A small network was trained on made-up records. Each row is its average activation on records with the value named, seen along a few directions.
Related values have similar rows: they may be neighbours, one step apart, or belong to one group.
Strong random noise was added to every row along 2 fixed directions; ignore it. To show where, here is one row again and again, with new noise each time:
[ -37  -75 -105   23 -258  172  -77   32 -105 -209  337 -489 -155]
[-131 -130  -52  -79  103    4  -29   84  260   -5  -34 -145   30]
[ -80 -130  -40   12   52   95 -165   80    3  -65  264 -318 -116]
[-132  -51 -161 -176 -280    3  265   20  425 -138 -302 -176  158]


Values of T:
t11: [ 123 -128  206  237  408  -35 -199 -212 -466  243  235 -196 -277]
t7: [ 214 -135   54  335  284  142 -413   70  -71  151  405  -62 -510]
t5: [ 154   23   54 -192  245  -47  114 -129 -173  312 -119  269  253]
t4: [-236   88   95  121  141  -17  -64  316  -83 -134  341 -139   36]
t8: [-217  -69 -133 -272 -103 -179  428   42  829   11 -793  101  397]
t10: [  25  -59  -35  187 -100  115  260 -167  -95  107  339 -243 -247]
t14: [ 205  -19   -8 -174 -318  -15  150 -111  163   47 -461   64 -168]
t15: [  84  150  -80  191 -609  -31  -14  -68 -166 -205   -1  209    4]
t9: [-252   80 -123   95  156   -7  438   64  210    9 -237  267  138]
t6: [ -64   82  131  -17  304  -57 -245  247 -208  -19  279  170  243]
t13: [ -12  183  -89   18   13   90  151   23 -341   70  147  100  163]
t1: [ 151   41  -23 -236   25 -213 -190 -133   -9 -184 -126 -143  -77]
t12: [  96   22  105  -75 -131 -145 -184  -72 -176  122 -227  345  -40]
t3: [ -54  212   -3  169   14  176   14  -94  337   17 -197  355   16]
t2: [ 113  -91  200 -254  127 -143 -119   18  -83  -63 -138  208  292]
T is arranged as 3 separate groups.
Question: Which other values are in the same group as t8? Give them in the order they are listed.
Answer: t4, t6, t1, t2
Question: Which other values are in the same group as t10? Give them in the order they are listed.
Answer: t11, t5, t9, t13

Values of P:
p9: [  60  -77  110  182  171 -147 -371 -256 -397   98  293   63 -122]
p6: [-244  212 -136  156 -638  240  452   -4  199 -328  -29  -34  143]
p12: [-117   55  -15  -19  709    2  101   92  110  202  100  122  278]
p13: [ 222  -20  -14  -48 -520  137   71 -295 -290 -430  210 -661 -218]
p3: [-216  -25 -108  214  318   80 -235  147  303  -31   13  -10 -180]
p8: [ 125    7   97   36    9  -66   11  -62  132  -24   42  -91 -410]
p14: [ 101 -283   11  173 -185   73   13  -61 -198  158  119 -430 -352]
p10: [ -17 -141  -36  -82   -9  -56 -382  207   31 -184  224 -345  -50]
p5: [-149  128 -108 -338 -533 -164  378  169  433 -319 -427   40  482]
p11: [ 287   94 -187   43 -392  107  294 -147  206   80 -375  375  -35]
p15: [ -80  279  -66   73 -466   90  398  -59  108   -4 -209  366  219]
p7: [  36   36  189 -112  204 -140 -282  144 -182   92  -49  285  290]
p1: [-219 -122 -124  -59   59   50  261   48  236   93  -74 -299   -1]
p2: [ 308  -67  100 -223  -22   13 -275  -72 -218   78 -144  165  -37]
p4: [ -53  124   17 -160  269 -139  199  -16 -289  122 -105  217  185]
A value of P combines one of 3 hidden first parts with one of 5 second parts; all combinations occur once.
Question: Changing only the second part turns p4 into p1. p15 has the same second part as p4; what does that change turn p15 into?
Answer: p3
Question: Changing only the second part turns p11 into p6. p2 has the same second part as p11; what does that change turn p2 into?
Answer: p5
